A small network was trained on made-up records. Each row is its average activation on records with the value named, seen along a few directions.
Values that are neighbours, or in one group, have similar rows; names and order tell nothing.
(in the rows, 500 means zero)
Random noise pushes rows far along 6 fixed directions. That doesn't count. These rows show it; they differ only by the noise:
[403, 509, 422, 435, 455, 464, 528, 503, 426, 565, 499, 392, 539, 498, 310, 457, 471, 583, 437, 617]
[711, 326, 526, 609, 641, 503, 438, 480, 446, 386, 295, 636, 455, 398, 697, 448, 320, 535, 526, 556]
[663, 389, 563, 506, 608, 480, 561, 493, 574, 633, 499, 688, 477, 553, 685, 486, 437, 323, 353, 372]
[500, 440, 447, 512, 515, 442, 581, 578, 511, 640, 551, 504, 488, 505, 534, 475, 445, 435, 362, 518]
[304, 525, 471, 586, 380, 450, 596, 629, 546, 629, 757, 472, 500, 491, 536, 567, 542, 307, 501, 421]
[271, 650, 455, 433, 406, 467, 677, 494, 446, 715, 638, 375, 442, 613, 261, 474, 681, 466, 491, 524]
[450, 588, 664, 413, 471, 574, 510, 269, 475, 494, 506, 620, 533, 615, 351, 523, 634, 401, 634, 338]
[465, 467, 452, 665, 506, 462, 607, 556, 385, 480, 446, 468, 376, 427, 531, 443, 498, 545, 578, 615]


Field NERIM:
det: [280, 606, 408, 522, 402, 518, 351, 662, 640, 425, 721, 294, 543, 432, 551, 602, 512, 569, 644, 575]
pog: [609, 356, 544, 619, 525, 455, 655, 450, 488, 532, 445, 639, 483, 497, 511, 453, 456, 430, 299, 431]
beb: [657, 423, 559, 436, 430, 541, 338, 396, 417, 224, 357, 545, 693, 405, 411, 550, 364, 602, 455, 499]
raned: [685, 311, 372, 672, 575, 441, 399, 699, 535, 310, 386, 481, 499, 331, 756, 413, 255, 732, 400, 681]
gol: [629, 377, 548, 711, 485, 426, 763, 549, 423, 518, 495, 633, 429, 450, 606, 477, 533, 387, 349, 399]
ribit: [581, 465, 545, 593, 525, 519, 528, 436, 449, 249, 341, 564, 529, 509, 445, 418, 551, 673, 505, 541]
rezam: [675, 541, 450, 141, 699, 544, 245, 415, 600, 566, 304, 418, 533, 619, 481, 480, 418, 652, 420, 564]
tik: [489, 505, 557, 552, 366, 498, 582, 458, 429, 395, 501, 493, 591, 483, 380, 554, 570, 455, 429, 481]
mapo: [437, 438, 525, 602, 371, 470, 578, 507, 450, 409, 577, 564, 610, 412, 434, 520, 450, 445, 463, 443]
sas: [553, 503, 391, 633, 538, 463, 570, 638, 546, 465, 495, 427, 389, 438, 596, 440, 530, 576, 456, 555]
The values of NERIM form a line.
A walk along NERIM starts at pog and steps to its neighbour mapo. Put det, rezam, tik, sas in the order it reaches them.
> tik, rezam, sas, det
List every value one step from ribit, in the order listed.
> raned

Field DAZOM:
zopa: [497, 613, 673, 658, 470, 517, 751, 494, 484, 502, 583, 665, 346, 650, 628, 523, 838, 357, 560, 254]
degi: [239, 593, 476, 594, 405, 468, 664, 536, 391, 626, 623, 446, 383, 516, 361, 532, 654, 406, 722, 483]
bisut: [660, 418, 514, 539, 569, 474, 440, 648, 737, 563, 570, 629, 546, 544, 774, 469, 399, 407, 261, 415]
silim: [516, 536, 440, 445, 443, 437, 568, 668, 557, 698, 638, 355, 472, 522, 598, 586, 546, 417, 345, 529]
raluk: [529, 397, 639, 491, 576, 536, 426, 374, 557, 457, 511, 784, 603, 492, 494, 513, 434, 338, 509, 352]
muf: [416, 646, 564, 506, 403, 423, 890, 299, 485, 445, 528, 525, 557, 742, 96, 356, 800, 596, 307, 370]
mege: [440, 521, 572, 508, 391, 575, 280, 428, 426, 324, 555, 469, 558, 401, 534, 637, 420, 372, 723, 448]
sonol: [633, 548, 647, 414, 605, 581, 440, 320, 577, 480, 451, 598, 498, 669, 413, 518, 639, 504, 478, 316]
mimu: [394, 684, 512, 363, 406, 516, 462, 460, 496, 568, 578, 389, 517, 527, 484, 657, 633, 404, 570, 486]
vifur: [388, 515, 381, 533, 452, 462, 534, 632, 676, 491, 690, 483, 576, 575, 492, 486, 469, 515, 302, 412]
dotir: [689, 531, 648, 204, 490, 483, 536, 271, 558, 558, 469, 581, 617, 657, 354, 478, 612, 449, 237, 319]
fumaz: [450, 532, 717, 361, 553, 669, 49, 185, 616, 253, 479, 733, 687, 453, 519, 553, 365, 516, 954, 316]
gorim: [361, 481, 536, 411, 495, 569, 536, 472, 512, 663, 553, 507, 482, 571, 392, 522, 496, 447, 559, 494]
balet: [794, 522, 684, 580, 615, 536, 671, 453, 538, 680, 476, 785, 160, 660, 944, 561, 690, 119, 623, 253]
bem: [570, 622, 535, 394, 681, 608, 354, 446, 518, 694, 411, 533, 296, 501, 712, 559, 515, 367, 805, 447]
leve: [509, 486, 529, 690, 335, 468, 747, 525, 397, 319, 567, 503, 545, 440, 431, 442, 642, 508, 395, 498]
fetos: [319, 427, 554, 647, 310, 471, 614, 518, 499, 455, 712, 543, 649, 372, 389, 619, 495, 231, 467, 292]
vuv: [458, 309, 580, 412, 446, 563, 206, 461, 747, 467, 686, 697, 932, 496, 599, 621, 223, 313, 408, 283]
The values of DAZOM form a line.
List every value one step from bem, in the order listed.
> mege, fetos
List every value one step from silim, in the order listed.
> mimu, dotir
List every value one step from gorim, in the order listed.
> degi, raluk
List every value one step from zopa, in the order listed.
> sonol, leve
